A small network was shown many inputs. Here are its activations along a few directions, one row for each input.
Each table varies a few parts of the input and shows all the possible inputs, shuffled.
Descriptions start from the smaller parts, as in this example, which fits no table here: one of 6 places along a line, together with either a single point or (one of 2 separate values, together with one of 5 places around a ring) or one of 11 places around a ring.
Shared parts are said once, and a part with two or three values counts as separate values.

Other details of the inputs shift rows strongly along two fixed directions, in all tables alike. That doesn't count.

Table:
r1: [ -8 -14  19 -30  -6  -1  31   4  -1   0  25   5]
r2: [  1 -29  -3  37  20 -10  -8  15  -1  20  16   7]
r3: [  7 -16  -2  25  13 -17 -22  10 -10  -1  -1   6]
r4: [-16  19  19 -52 -21   9  33  -9  12 -16  10  -6]
r5: [ -7   6   6 -12  -4   4   9  -1   7   8 -11  -9]
r6: [-11   5   8 -49 -29  22  30  -8   5  -2  24   6]
r7: [-13 -21  12 -24 -21   3  19  18  18  -3  36  27]
r8: [ 17  31  -7   3  -1  17 -11 -18  -7   0 -34 -25]
r9: [  6 -20  -7  36  16 -20  -8  20  -1  -2   8  18]
r10: [  1 -24  -1  32  15 -10 -14  21  10  12   9   3]
r11: [  5  27 -16  -6  13  20 -10 -20   4  -7 -29 -30]
r12: [ -6  31   1 -35 -10  22  20 -24  -5  10 -21 -26]
r13: [-18 -19  17 -20  -9 -13  34   8   6  -2  42  19]
r14: [-15 -13  27 -24 -18 -26  20  13   1 -13  34  31]
r15: [  4  31  -6  -5   0   9 -19 -22 -12   5 -41 -19]
r16: [  4  -7  -9  19  18   3 -12   3   2   0 -11 -15]
r17: [  2  -4 -19  19  23   1  -7  -7  -4   6  -2 -11]
r18: [ 12   6   8 -11  -5   2   9  -3  -3  -8  -7  -3]
r19: [  6   8 -20  14  -5  10 -31  -9  -7  -4 -12   1]
r20: [  3 -19  -5  43  10 -22  -9  14   3  -5  12  17]
r21: [ 11  31  -4  -6   0  13 -22 -22 -12   1 -35 -23]
r22: [  8   3  -7  26   5  -5 -10   2  -3  10 -21  -1]
r23: [  7 -23 -14  38   0  -5 -17  20   2   1  15  26]
r24: [  2  11   4 -18  -3  -6  -2  -7  -6 -10  -5   2]
Description of these inputs: one of 4 places along a line, together with either a single point or one of 5 places along a line.
Changing only the place on the line of 4 turns r8 into r2. The same change can be made to r18. Which row results?
> r1

Table:
r25: [-13 -15 -10  25  25 -13   4  -7  -7  21  11  -8]
r26: [  7 -10 -21  33  16 -12 -23  -3   4 -36  20   9]
r27: [ -9  13  -2 -25   9  11  19 -21  -8  11  -7 -29]
r28: [  4  31   1 -36   2  33  19 -27   5   3 -27 -48]
r29: [ 14  18 -32  47  32  18 -19 -16  18  14 -45 -46]
r30: [ 31  28 -34  38  -2  15 -36 -21 -19  -5 -45 -10]
r31: [ 17  50  16 -47 -26   9  25 -23 -19 -15 -37 -11]
r32: [-12  38 -21 -36  -7  37  10 -43  -8   8 -10 -31]
r33: [ -5  32  -3 -52 -20  46  26 -22  18  -3 -14 -29]
r34: [ 17  38  10 -16 -15   3   0 -21 -17  -9 -39 -14]
r35: [-13  -4  30 -56  -5  10  44   1   0   5  24  -8]
r36: [ -5 -42   9  38  -7 -36 -28  38   0   2  29  49]
r37: [ -4 -26  19  33  10 -40 -22  36  -8   3   8  31]
r38: [-13   5  39 -57 -24 -23  14  11  -1 -11   1  21]
r39: [ -8  12  31 -53 -43  -2  20  11  -4 -14  18  32]
r40: [-20 -37  38 -29  -7 -16  55  35  25   7  46  23]
r41: [  4 -35  18  53  13 -44 -22  38  -8   6  15  38]
r42: [ 21  28 -34  39  39  -5 -35 -28  -5 -35 -33 -36]
r43: [ -3 -39  -5  39   1 -34 -43  29   2   3  12  40]
r44: [ -4 -15  26 -29 -38 -19  24  30  -5 -10  36  50]
r45: [  2  -7 -39  46  31  20 -34 -18  -8  20  -9 -19]
r46: [ 14  -2 -42  48  23  31 -35 -16   8  14 -25 -35]
r47: [ -4 -61  -9  47  21  -8 -12  25   7  21  44  22]
r48: [-17  -1  13 -49 -29  18  49  11  32  -1  27   9]
What do these inputs look like to the network?
> one of 2 separate values, together with either a single point or one of 5 places along a line or one of 6 places along a line
Changing only the choice among 2 separate values turns r48 into r29. The same change can be made to r43. Which row results?
> r38
Which other rows does r44 become when the place on the line of 5 takes its other values? List them by row number.
> r30, r36, r39, r43
Which other rows does r39 become when the choice among 2 separate values takes its other values? List them by row number.
> r41
Which other rows does r47 become when the choice among 2 separate values takes its other values? List them by row number.
> r35

Table:
r49: [ 0 -9 -2  8  3 -3 -1  3  1 -4 14  9]
r50: [-1 -9  4  9  9 -6  3  5  0  5  7  1]
r51: [ 0 -7 -4  6  3 -7 -5  3  1 -5  8  9]
r52: [ -2 -11  -6   5   3   0  -1   6   4  -3  13   5]
r53: [ -5  27  16 -51 -29  22  21 -13  -4   7 -16  -8]
r54: [ -5  19  16 -45 -22   6  18  -8   2 -17   4   0]
r55: [ 12  22 -25  16  -3  22 -33 -17  -4   8 -32 -18]
r56: [  9  18 -30  19  10  23 -20 -24   2  -2 -25 -27]
r57: [  4  -5   3   8  -4 -11  -4   7  -4 -10   4  14]
r58: [ -1 -11   7   6   7 -10   2   4  -2   3   3   2]
r59: [ -4 -12   1   8   9  -2   5   7   1   6   7  -1]
r60: [  3  -5   7   8   3 -18   0  11  -4   1  -2   6]
r61: [ -5  -7  13  -3   2 -14   8   9  -1   0   6   9]
r62: [ -4 -12   0   7   8  -1   7   6   7   9   7   0]
What do these inputs look like to the network?
> one of 2 separate values, together with either a single point or one of 6 places along a line
Changing only the choice among 2 separate values turns r59 into r52. The same change can be made to r58. Which row results?
> r51
Which other rows does r53 become when the choice among 2 separate values takes its other values? List them by row number.
> r55
